A small network was shown many inputs. Here are its activations along a few directions, one row for each input.
Each table varies a few parts of the input and shows all the possible inputs, shuffled.
A made-up example of a description, with smaller parts first: one of 3 separate values, together with either a single point or one of 11 places along a line or (one of 5 places around a ring, together with one of 6 places along a line).
Shared parts are said once, and a part with two or three values counts as separate values.

Rows:
R1: 10  -9  3  0  5  9  -2  4  7  14  -13  2  7  8  18  5  1  -5  3  8
R2: 22  23  -1  -5  -12  4  3  -15  2  -15  10  5  2  7  2  -2  3  -4  -21  -2
R3: 1  23  -3  -10  11  -5  0  0  -16  -15  8  -3  1  -8  -6  -23  -5  -25  4  -15
R4: -9  -29  9  13  9  15  15  8  7  23  -1  -16  10  0  -14  14  12  43  -13  19
R5: 28  8  10  -5  5  -1  -6  -11  13  3  2  -5  11  11  15  16  3  -3  -1  1
R6: -23  -23  -5  16  -12  -1  7  5  8  10  3  -4  -6  -5  -24  17  4  49  -13  17
R7: -1  -9  11  -2  17  4  0  9  -6  8  -10  -4  4  -1  14  -4  -1  -17  21  -5
R8: 14  11  -3  0  -15  -14  -14  -16  14  -11  8  10  -6  7  4  19  -4  0  0  -3
R9: -7  12  -5  -4  6  -24  -17  -2  -4  -10  5  2  -7  -11  -2  -2  -12  -21  24  -15
R10: -8  6  -1  -5  0  8  9  6  -17  -9  -2  3  -5  -4  -1  -22  0  -17  0  -9
R11: -6  -7  -11  2  -16  -5  -10  0  8  0  -7  13  -9  5  7  7  -4  -1  2  3
R12: 2  5  -8  -1  -12  14  7  -1  -4  -3  -5  10  -2  5  4  -13  3  -5  -19  2
R13: -17  -13  -3  11  -6  18  22  4  -5  7  5  -11  0  -2  -27  -4  13  46  -35  16
R14: 8  6  10  -8  26  -10  -8  5  -4  3  2  -11  12  -6  7  -5  -5  -26  25  -11
R15: -15  -5  -3  -1  -5  -11  -7  5  -3  -5  -4  9  -12  -7  3  -3  -8  -14  23  -8
- What is each input in this table made of? => one of 3 separate values, together with either a single point or one of 4 places along a line
- Changing only the choice among 3 separate values turns R11 into R1. The same change can be made to R6. Which row results? => R4
- Which other rows does R8 become when the choice among 3 separate values takes its other values? List them by row number. => R2, R5
- Which other rows does R15 become when the choice among 3 separate values takes its other values? List them by row number. => R7, R10

Rows:
R16: 13  -7  3  12  -7  16  8  -3  21  9  4  -6  12  15  -10  30  10  42  -27  26
R17: -6  11  -1  -15  -4  0  2  6  -13  -12  -11  13  -9  -1  19  -18  -6  -43  14  -18
R18: 16  12  8  -3  1  -16  -17  -12  8  -9  2  7  -4  0  19  9  -9  -27  32  -10
R19: -2  -5  3  -1  28  -13  -16  7  -1  5  -3  -10  4  1  2  8  -9  -13  31  -6
R20: -20  -37  14  17  10  9  10  16  -1  30  -14  -21  6  -5  -2  13  11  42  4  22
R21: 12  -1  9  -12  3  -7  -12  2  6  2  -16  8  -1  10  35  7  -6  -36  27  -10
R22: -15  -16  7  9  4  25  25  8  -11  6  2  -13  6  -1  -19  -18  16  27  -28  7
R23: -2  25  0  -9  -4  -11  -3  -7  -11  -22  6  11  -14  -10  2  -16  -11  -34  19  -18
R24: -27  -15  -22  15  -34  4  5  0  6  0  2  10  -17  -2  -26  7  3  43  -30  14
R25: -3  2  -9  4  -16  19  23  -1  3  -5  10  -1  2  7  -25  -1  9  34  -41  16
R26: 14  -2  2  -7  24  -5  -13  9  4  18  -9  2  11  -6  19  -2  -9  -33  27  -6
R27: -19  4  -5  -3  19  -8  -6  11  -20  -11  2  -5  -3  -10  -12  -21  -8  -20  19  -15
R28: 34  39  -13  -11  -28  2  -3  -26  0  -27  10  19  -6  13  10  -9  -2  -18  -31  -7
R29: 48  29  -4  -5  -19  -3  -17  -30  20  -13  6  13  5  23  26  19  0  -11  -16  2
R30: -1  7  -6  -12  15  -2  -1  12  -15  1  -5  9  1  -16  4  -33  -9  -40  14  -14
R31: 1  -23  16  10  15  22  13  3  9  22  -5  -19  13  8  -6  15  16  33  -14  17
R32: 13  9  9  -8  14  -23  -14  -7  4  -4  11  -7  5  -4  4  11  -6  -12  19  -15
R33: -6  20  1  -10  4  -19  -2  -4  -15  -19  16  -3  -1  -14  -10  -18  -5  -21  7  -23
R34: -37  -27  2  9  1  12  24  19  -19  15  -7  -15  -4  -14  -17  -18  9  36  -10  13
R35: -12  -25  -13  19  -25  -2  -6  -4  24  14  -2  7  -8  7  -10  36  4  50  -17  24
- What is each input in this table made of? => one of 2 separate values, together with either a single point or one of 4 places along a line or one of 5 places around a ring
- Changing only the choice among 2 separate values turns R24 into R35. The same change can be made to R17. Which row results? => R21
- Which other rows does R19 become when the place on the ring of 5 takes its other values? List them by row number. => R18, R21, R26, R32

Rows:
R36: 16  17  -5  -4  2  -19  -23  -11  11  -9  0  9  0  9  17  13  -8  -21  10  -8
R37: -20  -23  0  10  8  21  17  14  -4  13  -4  -9  6  0  -16  3  11  25  -13  12
R38: -9  13  7  -8  5  0  8  5  -25  -16  1  -2  -5  -9  7  -29  -1  -30  10  -20
R39: -6  3  -2  -4  19  -20  -17  5  -5  3  -5  -3  1  -6  12  0  -11  -27  29  -14
R40: -21  -1  -21  13  -35  -3  6  -6  1  -10  11  10  -17  -5  -31  4  -1  40  -31  11
R41: 16  -4  6  4  -3  2  3  -11  13  10  8  -8  12  7  -3  19  9  27  -20  10
R42: -1  12  4  -9  14  0  1  6  -16  -8  -1  3  -5  -11  2  -28  -5  -35  11  -18
R43: -6  -19  13  5  19  1  11  7  2  18  3  -18  12  -6  -7  5  9  23  -1  7
R44: -42  -17  -16  13  -16  -3  10  13  -12  0  5  0  -15  -19  -33  -10  0  35  -11  6
R45: 2  -9  -8  5  -15  19  10  -4  10  4  2  1  3  13  -12  15  14  29  -32  17
R46: 21  26  -2  -10  -5  -4  -8  -5  5  -13  3  12  4  3  13  -6  -9  -31  1  -11
R47: 22  17  -6  -9  -3  -7  -16  -12  8  -11  4  13  3  6  13  -1  -5  -30  11  -6
R48: -9  -22  10  9  8  12  7  10  -1  23  -15  -9  4  -3  5  2  4  16  4  13
R49: -22  -33  3  9  0  10  8  14  0  19  -14  -7  -1  0  -4  1  5  29  -4  12
R50: 12  5  -1  5  -1  13  10  -8  5  0  9  -11  7  11  -15  11  7  31  -26  14
R51: 1  2  -1  -7  15  -8  -11  5  -5  -1  -2  2  2  -8  9  -15  -6  -36  30  -11
R52: 0  10  3  -11  12  -7  -4  13  -10  -3  -3  1  5  -11  8  -20  -9  -38  19  -15
R53: 14  -7  3  7  -11  11  4  -6  13  13  -8  4  3  11  11  15  6  20  -15  20
R54: 13  28  1  -11  -13  0  5  -13  -10  -26  6  9  -5  5  11  -16  1  -24  -8  -15
R55: 0  -17  -4  10  -20  11  5  -3  12  10  -6  3  -3  14  1  15  4  32  -23  16
R56: -10  -12  4  3  18  12  14  10  -10  10  3  -22  9  -3  -20  -3  7  26  -7  10
R57: 15  10  4  -7  -6  -22  -21  -14  16  -10  2  9  -8  7  15  26  -9  -14  27  -6
R58: -5  -5  9  -3  13  -22  -16  5  4  0  -4  -1  -8  -7  11  13  -9  -19  45  -11
R59: 21  28  -3  -10  -5  1  -4  -13  -2  -17  5  13  -6  2  6  -14  -5  -29  -6  -15
- Changing only one part turns R55 into R49. The same change can be made to R41. Which row results? => R43
- What is each input in this table made of? => one of 2 separate values, together with either a single point or one of 5 places around a ring or one of 6 places along a line
- Which other rows does R56 become when the choice among 2 separate values takes its other values? List them by row number. => R50

Rows:
R60: 5  18  -9  -6  -9  -4  -4  -6  -1  -17  7  11  -5  1  -2  -5  -5  -17  -1  -7
R61: -3  2  8  -7  13  -6  -6  3  -9  -3  -3  -3  0  -4  11  -8  -3  -27  22  -16
R62: 14  19  -1  -7  -9  -9  -6  -8  3  -12  4  9  -1  1  9  -2  -6  -16  1  -6
R63: -14  -24  1  16  1  15  18  4  8  15  10  -17  7  0  -33  18  15  60  -26  23
R64: 24  17  -3  -5  0  -8  -17  -13  7  -5  0  6  3  10  18  7  -5  -20  2  -5
R65: -11  -27  0  15  -12  29  26  4  4  19  -4  -10  3  7  -17  4  19  59  -47  28
R66: 14  15  1  -7  -8  -7  -9  -10  3  -14  3  7  -2  8  13  6  -2  -19  4  -11
R67: -2  5  7  -6  11  -9  -2  4  -6  -1  -1  2  0  -13  7  -15  -7  -26  22  -12
R68: 7  6  4  -7  19  -8  -11  6  -5  2  -7  -3  7  0  16  -5  -7  -29  23  -9
R69: -26  -35  -6  19  -15  10  12  9  9  20  -8  -5  -7  1  -18  18  8  61  -19  29
R70: -9  5  -1  -5  11  -4  -1  6  -12  -6  1  2  -4  -12  -3  -19  -6  -25  19  -12
- What is each input in this table made of? => either one of 3 separate values or (one of 2 separate values, together with one of 4 places along a line)

Rows:
R71: 2  -17  4  3  11  8  5  8  8  18  2  -13  20  4  -5  10  10  17  -12  9
R72: 27  5  -11  2  -18  18  3  -12  19  -6  12  8  8  20  -8  20  7  20  -27  18
R73: -21  -15  -3  6  6  5  13  11  -1  7  11  -7  2  -15  -32  2  5  23  -5  5
R74: -11  -8  -12  17  -33  -1  2  -11  14  2  3  4  -10  6  -13  19  8  52  -38  17
R75: -22  -17  -13  3  -1  17  12  19  -7  5  -4  -2  1  1  -21  -7  5  17  -17  10
R76: 16  29  -12  -8  -10  -16  -13  -17  1  -14  8  11  -3  -2  4  -12  -9  -20  -14  -13
R77: -4  -31  12  13  -4  3  7  6  11  26  -8  -12  7  4  2  20  7  47  -14  20
R78: 11  28  -9  -8  -18  -25  -24  -18  4  -24  5  21  -11  4  16  6  -13  -38  9  -24
R79: -18  -28  2  19  8  1  3  5  4  16  -3  -17  -2  4  -16  22  3  53  -3  20
R80: 6  13  2  -1  29  -13  -13  2  -10  -1  3  -10  6  -6  -1  -8  -11  -19  24  -9
R81: -4  3  12  0  22  4  6  0  -12  -4  3  -21  3  1  -6  -1  6  2  8  -5
R82: -11  -23  -6  8  6  24  11  12  2  18  -7  0  9  1  -9  -3  10  10  -11  13
R83: -5  10  2  -7  12  -16  -2  3  -9  -3  8  -2  -2  -24  -8  -23  -9  -21  21  -12
R84: 7  2  20  -4  12  5  11  1  -6  6  -2  -15  14  0  12  -1  10  -4  -3  -5
R85: 2  0  3  -10  7  -6  -15  4  0  -1  -13  14  -6  -1  28  -9  -10  -50  35  -17
R86: 33  23  4  -8  -16  14  7  -21  5  -19  10  5  1  18  11  5  9  0  -17  5
R87: -15  1  14  0  5  0  17  3  -14  -8  9  -8  -2  -15  -14  -16  3  2  6  -9
R88: 37  31  -5  -13  -14  -15  -24  -23  15  -25  4  24  -4  18  29  15  -9  -42  19  -9
R89: 1  2  -16  5  -18  6  1  -7  11  -5  11  5  0  8  -21  10  6  24  -38  4
R90: 18  -7  -4  12  -32  12  5  -14  27  4  1  8  -6  19  -3  30  7  48  -30  30
R91: -18  -38  2  15  -8  17  13  9  9  27  -17  -1  -5  2  -2  5  9  40  -14  24
R92: 7  20  0  -2  -18  3  6  -16  -7  -18  9  3  -6  5  -2  -4  6  3  -27  -10
R93: 39  35  -7  -10  -7  -4  -11  -21  12  -12  6  15  3  7  14  2  -6  -24  -5  2
R94: -12  -13  -5  11  21  8  1  8  -1  9  6  -17  10  2  -25  15  5  23  -1  9
R95: -8  7  6  -9  4  -24  -14  2  -6  -15  6  8  -10  -16  5  -9  -14  -37  44  -23
R96: 4  4  -2  -5  14  3  -3  4  -7  9  -9  5  4  -10  16  -25  -4  -34  14  -5
R97: -30  -30  -7  12  -15  11  14  17  -4  13  -13  -2  -11  1  -13  2  4  47  -19  21
R98: 19  11  10  -9  19  -10  -8  3  -1  11  -4  -5  13  -9  17  -6  -7  -26  10  -10
R99: -17  1  3  -3  0  12  18  12  -20  -8  -6  -3  -5  -2  -3  -21  3  -4  -7  -5
R100: 13  8  12  -12  13  -22  -21  0  7  -1  -8  3  6  0  31  7  -9  -44  33  -20
R101: 2  11  4  -8  22  -22  -25  -1  -3  -11  -2  -4  -3  1  12  8  -11  -37  46  -20
R102: -10  7  -7  -14  -1  -13  -13  9  -12  -14  -9  11  -11  -2  17  -14  -13  -45  31  -18
R103: -4  -6  12  -2  7  20  17  4  -11  7  -10  -3  0  -2  8  -16  9  -10  -2  -2
R104: -7  11  -10  -8  6  -4  -1  10  -19  -4  -5  3  -2  -11  4  -29  -9  -28  10  -7
R105: -28  -29  4  16  -9  -2  14  8  2  13  3  -6  -9  -12  -23  7  3  53  -5  16
- What is each input in this table made of? => one of 5 places along a line, together with either one of 2 separate values or one of 5 places around a ring
- Changing only the place on the line of 5 turns R78 into R74. The same change can be made to R95. Which row results? => R105
- Which other rows agree with R94 in the place on the line of 5? List them by row number. => R71, R72, R73, R75, R82, R89
